These are the activations of a small network on made-up records, seen along a few directions, one row for each record.
After each row come some of the record's fields: G, Z, H, S.
Not every record has every field; a missing one is written absent.
The largest differences between rows may come from other fields.
In the rows, 500 means zero.
Random noise pushes rows far along 3 fixed directions. That doesn't count. These rows show it; they differ only by the noise:
632, 736, 589, 443, 900, 734, 245, 308, 609, 584, 557, 488, 628, 617, 386, 441, 330, 154, 310, 143, 416, 408
438, 554, 384, 511, 505, 614, 352, 455, 403, 528, 366, 594, 519, 391, 559, 431, 510, 556, 475, 362, 480, 478
363, 551, 491, 583, 504, 398, 577, 581, 431, 496, 462, 540, 587, 331, 520, 432, 448, 567, 612, 567, 587, 497
448, 577, 627, 587, 589, 367, 634, 566, 516, 509, 615, 503, 591, 369, 460, 469, 389, 429, 631, 500, 575, 475
326, 653, 474, 561, 676, 426, 517, 561, 463, 499, 397, 488, 713, 412, 461, 374, 370, 492, 523, 628, 618, 490

370, 706, 508, 435, 572, 415, 456, 683, 421, 403, 210, 463, 677, 283, 560, 402, 554, 891, 488, 474, 498, 448 -> G is g1, Z is z1, H is h3, S is s3
476, 524, 597, 514, 430, 420, 566, 593, 434, 462, 468, 543, 442, 380, 450, 478, 530, 658, 571, 502, 533, 454 -> G is g3, Z is absent, H is absent, S is s2
585, 483, 626, 523, 576, 499, 558, 456, 611, 556, 745, 454, 457, 602, 529, 521, 430, 259, 473, 494, 460, 530 -> G is g3, Z is absent, H is absent, S is s2
503, 399, 453, 569, 400, 552, 463, 518, 461, 575, 557, 536, 431, 488, 600, 519, 554, 381, 503, 536, 490, 559 -> G is g3, Z is absent, H is absent, S is s2
460, 541, 528, 543, 603, 421, 565, 587, 512, 458, 554, 489, 598, 513, 384, 460, 395, 439, 596, 551, 573, 485 -> G is g2, Z is absent, H is absent, S is s2
636, 415, 435, 410, 280, 684, 326, 424, 457, 492, 464, 598, 323, 344, 640, 604, 684, 661, 413, 173, 320, 468 -> G is g2, Z is absent, H is absent, S is s1
453, 569, 448, 431, 537, 568, 436, 515, 430, 418, 252, 486, 497, 431, 539, 449, 616, 662, 372, 493, 468, 451 -> G is g3, Z is absent, H is absent, S is s1
466, 557, 552, 435, 546, 468, 507, 577, 448, 488, 516, 517, 593, 407, 408, 493, 482, 542, 520, 495, 525, 480 -> G is g1, Z is z2, H is h2, S is absent
598, 464, 512, 518, 356, 375, 532, 534, 418, 426, 644, 667, 410, 318, 407, 646, 499, 546, 668, 292, 524, 455 -> G is g1, Z is z2, H is h1, S is absent
505, 511, 226, 442, 480, 682, 326, 419, 541, 532, 430, 528, 538, 581, 610, 478, 494, 355, 270, 518, 504, 480 -> G is g2, Z is absent, H is absent, S is absent
535, 595, 422, 491, 538, 484, 408, 437, 452, 451, 504, 559, 550, 455, 325, 508, 427, 489, 571, 431, 556, 469 -> G is g1, Z is z1, H is h1, S is s1
646, 485, 682, 480, 545, 540, 601, 509, 656, 559, 636, 407, 485, 510, 659, 555, 536, 312, 369, 496, 456, 493 -> G is g3, Z is absent, H is absent, S is s2
518, 469, 669, 614, 388, 238, 830, 628, 549, 471, 850, 543, 500, 331, 492, 569, 417, 401, 725, 618, 641, 495 -> G is g3, Z is absent, H is absent, S is absent
605, 434, 355, 458, 303, 684, 275, 471, 398, 501, 442, 688, 315, 356, 549, 566, 630, 573, 491, 162, 409, 445 -> G is g2, Z is absent, H is absent, S is s2
784, 296, 700, 469, 358, 484, 685, 462, 662, 604, 793, 408, 246, 593, 672, 613, 621, 228, 533, 515, 429, 557 -> G is g1, Z is z1, H is h2, S is s2
526, 289, 482, 509, 239, 478, 546, 477, 427, 503, 553, 576, 365, 420, 634, 615, 634, 625, 552, 565, 483, 582 -> G is g1, Z is z2, H is h2, S is absent
409, 327, 347, 499, 187, 470, 472, 603, 371, 500, 307, 544, 325, 452, 652, 488, 702, 840, 510, 607, 419, 572 -> G is g3, Z is absent, H is absent, S is s2
535, 511, 450, 449, 574, 640, 388, 448, 549, 594, 499, 478, 516, 522, 614, 460, 493, 337, 361, 488, 445, 519 -> G is g3, Z is absent, H is absent, S is absent
469, 519, 644, 438, 629, 453, 555, 558, 554, 542, 406, 315, 546, 615, 422, 439, 461, 495, 567, 670, 515, 527 -> G is g1, Z is z1, H is h2, S is s2
312, 561, 431, 572, 518, 387, 533, 641, 335, 410, 341, 575, 589, 314, 408, 439, 468, 760, 673, 427, 560, 408 -> G is g3, Z is absent, H is absent, S is s3
542, 473, 453, 439, 561, 591, 483, 538, 569, 527, 357, 411, 574, 513, 768, 468, 650, 454, 241, 618, 479, 523 -> G is g3, Z is absent, H is absent, S is s2
448, 501, 594, 516, 589, 384, 622, 562, 511, 483, 585, 486, 665, 479, 401, 486, 451, 436, 525, 661, 604, 515 -> G is g1, Z is z2, H is h2, S is s1
476, 514, 416, 579, 489, 381, 631, 565, 535, 430, 670, 577, 622, 483, 399, 530, 333, 325, 648, 618, 682, 482 -> G is g2, Z is absent, H is absent, S is absent
398, 561, 560, 481, 628, 653, 321, 386, 401, 537, 305, 465, 470, 626, 340, 364, 448, 597, 550, 344, 360, 446 -> G is g3, Z is absent, H is absent, S is s3
505, 360, 595, 475, 405, 448, 588, 573, 522, 556, 449, 397, 360, 514, 543, 491, 655, 659, 511, 663, 447, 544 -> G is g1, Z is z2, H is h2, S is s2
598, 544, 578, 530, 558, 516, 495, 481, 529, 490, 742, 613, 485, 453, 479, 580, 426, 295, 475, 272, 508, 450 -> G is g3, Z is absent, H is absent, S is s2
722, 492, 820, 411, 649, 521, 515, 498, 654, 523, 643, 372, 431, 589, 530, 527, 559, 410, 341, 309, 327, 441 -> G is g3, Z is absent, H is absent, S is s2
432, 447, 518, 459, 348, 557, 387, 515, 318, 507, 356, 568, 364, 410, 392, 463, 621, 847, 667, 324, 396, 455 -> G is g1, Z is z2, H is h2, S is s3
523, 505, 511, 493, 409, 369, 608, 663, 491, 441, 568, 556, 563, 293, 542, 560, 492, 584, 587, 518, 562, 455 -> G is g2, Z is absent, H is absent, S is absent
602, 386, 306, 385, 401, 850, 194, 282, 480, 609, 409, 560, 386, 642, 692, 490, 688, 440, 261, 385, 330, 606 -> G is g1, Z is z2, H is h2, S is s1
478, 490, 647, 515, 555, 420, 648, 482, 607, 533, 611, 386, 519, 638, 475, 479, 402, 360, 570, 662, 511, 546 -> G is g2, Z is absent, H is absent, S is s2
484, 511, 603, 580, 607, 420, 645, 478, 629, 533, 653, 386, 533, 591, 488, 482, 417, 341, 480, 713, 549, 526 -> G is g3, Z is absent, H is absent, S is s1
536, 499, 604, 496, 506, 520, 555, 467, 550, 486, 627, 469, 480, 531, 406, 564, 455, 374, 588, 418, 476, 466 -> G is g2, Z is absent, H is absent, S is s1
431, 615, 329, 433, 724, 602, 308, 425, 541, 517, 158, 436, 635, 629, 555, 400, 520, 551, 238, 635, 506, 529 -> G is g1, Z is z2, H is h1, S is s1
407, 478, 504, 514, 469, 513, 503, 479, 396, 459, 452, 514, 467, 557, 406, 471, 448, 554, 620, 512, 492, 556 -> G is g2, Z is absent, H is absent, S is s2
441, 403, 497, 572, 370, 468, 660, 456, 481, 478, 529, 504, 501, 509, 575, 523, 508, 487, 589, 637, 565, 591 -> G is g2, Z is absent, H is absent, S is s1
278, 418, 581, 474, 430, 463, 490, 491, 339, 495, 219, 409, 460, 591, 430, 345, 582, 871, 613, 759, 444, 584 -> G is g1, Z is z2, H is h2, S is s3
419, 591, 445, 507, 554, 543, 395, 481, 452, 507, 399, 557, 545, 453, 451, 444, 457, 534, 440, 468, 527, 463 -> G is g3, Z is absent, H is absent, S is s2
687, 524, 446, 421, 551, 590, 475, 463, 677, 523, 698, 491, 510, 511, 606, 576, 481, 256, 324, 371, 489, 446 -> G is g2, Z is absent, H is absent, S is absent
546, 483, 617, 427, 500, 678, 377, 318, 489, 518, 392, 424, 339, 693, 396, 450, 466, 589, 524, 289, 310, 479 -> G is g2, Z is absent, H is absent, S is s3
543, 748, 486, 423, 760, 585, 255, 497, 544, 470, 386, 512, 706, 447, 523, 482, 498, 524, 240, 344, 482, 472 -> G is g1, Z is z2, H is h3, S is absent
641, 657, 449, 507, 668, 545, 393, 456, 617, 550, 553, 555, 567, 504, 560, 496, 449, 257, 352, 337, 558, 491 -> G is g1, Z is z1, H is h1, S is s2
602, 405, 572, 548, 356, 459, 583, 505, 572, 562, 708, 486, 334, 500, 585, 562, 523, 354, 538, 552, 504, 552 -> G is g3, Z is absent, H is absent, S is s2
627, 529, 329, 423, 574, 763, 228, 240, 528, 540, 533, 616, 459, 752, 356, 519, 367, 187, 420, 214, 441, 457 -> G is g2, Z is absent, H is absent, S is absent
472, 541, 416, 586, 540, 567, 434, 357, 477, 529, 539, 587, 467, 493, 390, 520, 408, 358, 543, 390, 501, 473 -> G is g3, Z is absent, H is absent, S is s1

Here are new rows. What are their fields?
420, 383, 442, 544, 342, 405, 645, 485, 439, 465, 506, 520, 443, 553, 436, 503, 449, 514, 682, 659, 580, 572 -> G is g2, Z is absent, H is absent, S is absent
486, 452, 485, 592, 247, 342, 698, 625, 396, 434, 666, 694, 418, 211, 541, 592, 506, 552, 701, 472, 633, 459 -> G is g3, Z is absent, H is absent, S is absent
545, 583, 712, 474, 562, 388, 626, 602, 559, 450, 597, 413, 542, 369, 414, 560, 455, 546, 573, 438, 485, 459 -> G is g2, Z is absent, H is absent, S is s1
374, 725, 352, 405, 773, 512, 366, 565, 445, 408, 239, 501, 814, 501, 447, 408, 421, 555, 274, 577, 606, 424 -> G is g3, Z is absent, H is absent, S is absent
456, 445, 480, 551, 338, 369, 619, 669, 424, 475, 534, 615, 514, 205, 626, 551, 587, 654, 538, 461, 535, 465 -> G is g3, Z is absent, H is absent, S is absent
508, 441, 342, 543, 399, 628, 465, 377, 484, 548, 531, 582, 438, 461, 688, 539, 569, 441, 407, 456, 465, 519 -> G is g3, Z is absent, H is absent, S is s1
713, 517, 793, 485, 580, 516, 578, 514, 644, 540, 769, 382, 396, 556, 482, 542, 483, 237, 464, 413, 433, 494 -> G is g3, Z is absent, H is absent, S is s2
547, 620, 760, 427, 694, 569, 370, 440, 549, 546, 464, 419, 477, 566, 398, 470, 476, 603, 399, 247, 291, 390 -> G is g3, Z is absent, H is absent, S is s3
700, 221, 369, 347, 190, 866, 222, 265, 448, 586, 386, 574, 127, 609, 722, 577, 846, 594, 340, 266, 188, 594 -> G is g1, Z is z2, H is h2, S is s1
641, 408, 646, 527, 422, 461, 669, 470, 637, 518, 744, 439, 383, 570, 512, 591, 443, 288, 567, 487, 498, 528 -> G is g2, Z is absent, H is absent, S is s2
369, 393, 568, 580, 321, 414, 585, 499, 374, 451, 461, 539, 375, 549, 322, 465, 469, 722, 842, 523, 471, 488 -> G is g2, Z is absent, H is absent, S is s3
528, 547, 493, 496, 619, 488, 538, 538, 592, 540, 505, 432, 636, 538, 662, 480, 513, 317, 339, 643, 570, 508 -> G is g3, Z is absent, H is absent, S is s2
406, 384, 202, 553, 237, 482, 512, 508, 365, 474, 462, 665, 450, 343, 666, 549, 560, 606, 559, 561, 587, 511 -> G is g3, Z is absent, H is absent, S is absent
596, 681, 692, 452, 831, 553, 458, 494, 651, 569, 633, 409, 668, 561, 441, 450, 358, 239, 312, 392, 447, 430 -> G is g3, Z is absent, H is absent, S is absent
592, 422, 598, 463, 344, 528, 507, 544, 471, 521, 602, 572, 441, 332, 638, 584, 653, 609, 503, 341, 433, 520 -> G is g1, Z is z2, H is h2, S is absent
415, 590, 523, 493, 637, 479, 494, 463, 566, 497, 465, 409, 577, 650, 367, 416, 359, 463, 510, 575, 508, 456 -> G is g2, Z is absent, H is absent, S is s3
423, 417, 470, 571, 356, 411, 617, 670, 444, 515, 468, 500, 511, 371, 693, 464, 570, 591, 502, 715, 544, 570 -> G is g3, Z is absent, H is absent, S is s2
498, 468, 386, 486, 494, 660, 305, 337, 461, 600, 459, 591, 471, 659, 492, 484, 468, 383, 381, 498, 491, 598 -> G is g1, Z is z2, H is h2, S is s2
584, 361, 441, 475, 401, 502, 567, 564, 600, 514, 545, 481, 490, 488, 758, 539, 644, 440, 356, 589, 510, 490 -> G is g2, Z is absent, H is absent, S is s2
551, 479, 547, 437, 497, 517, 454, 547, 533, 514, 472, 431, 429, 592, 523, 474, 563, 518, 415, 496, 424, 515 -> G is g3, Z is absent, H is absent, S is s2
510, 555, 568, 411, 552, 662, 339, 404, 491, 562, 307, 437, 429, 632, 391, 420, 459, 555, 471, 389, 372, 496 -> G is g2, Z is absent, H is absent, S is s2
230, 503, 358, 586, 502, 248, 697, 595, 421, 487, 391, 479, 629, 499, 412, 427, 369, 566, 683, 932, 698, 574 -> G is g1, Z is z2, H is h1, S is absent
